These are the activations of a small neural network, seen along a few directions. Each row is one input.
In each table, some parts of the input vary, and every possible input appears once, in random order.
A made-up example of a description, with smaller parts first: one of 3 separate values, together with either a single point or one of 9 places around a ring or (one of 4 places along a line, together with one of 8 places around a ring).
Shared parts are said once, and a part with two or three values counts as separate values.
In the rows, zero is written as 128.

Other details of the inputs vary at random and push rows far along two fixed directions, the same in every table; ignore that.

A family of inputs:
x1: [107 106 173 187 132 128 163 136 149 168 134 149  94 157]
x2: [158 157 120  89 117 101 103 125 139  50  89 135 183  92]
x3: [120 127 149 126 137 117 149 104 126 147 141  94 127 141]
x4: [175 149  44 105 129 199  53 165 117 122 123 138 115 105]
x5: [116 122 174 171 132 123 191 111 154 176 148 119 110 163]
x6: [ 66  91 179 153 140  88 118 143  99 115 120 156 104 139]
x7: [ 65 113 144  66 129  74  99 122  76  70 124 129 158  87]
x8: [186 141  91 176 128 206 131 149 164 191 135 133  86 151]
x9: [169 160  39  72 110 201  72 157 143 103 131 149 162  61]
x10: [173 148 118 164 130 179 166 120 166 193 146 104 103 162]
x11: [161 164 128  91 120 105  97 123 141  50  83 128 183  93]
x12: [ 74 119 171 100 142  81 106 120  89  97 119 112 135 117]
x13: [105 143 110  62 112 126 126 124 130  88 144 136 187  69]
x14: [166 109  62 172 125 183 114 157 121 178 140 152  71 161]
x15: [110  98 151 160 129 102 184 102 124 176 156 113 105 171]
x16: [199 149  81 153 135 193 142 114 148 201 148  80  94 170]
x17: [222 135  58 175 105 154 156 131 163 155 119 142 111 167]
x18: [166 156  72  91 137 173  68 136 108 126 122  95 122 118]
x19: [114 131 126  87 129 115 128 109 117 116 142 104 154 109]
x20: [107 133 106  64 131 116  77 130  87  82 123 117 152  88]
x21: [ 56  77 208 189 127  77 189 129 133 153 137 170 105 156]
x22: [ 69  99 217 175 131  78 211 105 142 163 148 132 116 164]
x23: [117 128 171 124 118  56 145 116 135  64  95 147 169 119]
x24: [ 69 116 180 121 146  97  83 144 100  86 105 138 127 113]
Each input here is: one of 4 places along a line, together with either a single point or one of 5 places around a ring.
Changing only the place on the line of 4 turns x14 into x4. The same change can be made to x15. Which row results?
> x3
Which other rows does x16 become when the place on the ring of 5 takes its other values? List them by row number.
> x8, x10, x18, x24
List by row number the other rows that have the place on the line of 4 in common with x6.
> x9, x19, x20, x22, x23
Which other rows does x17 become when the place on the line of 4 takes its other values? List them by row number.
> x2, x11, x23
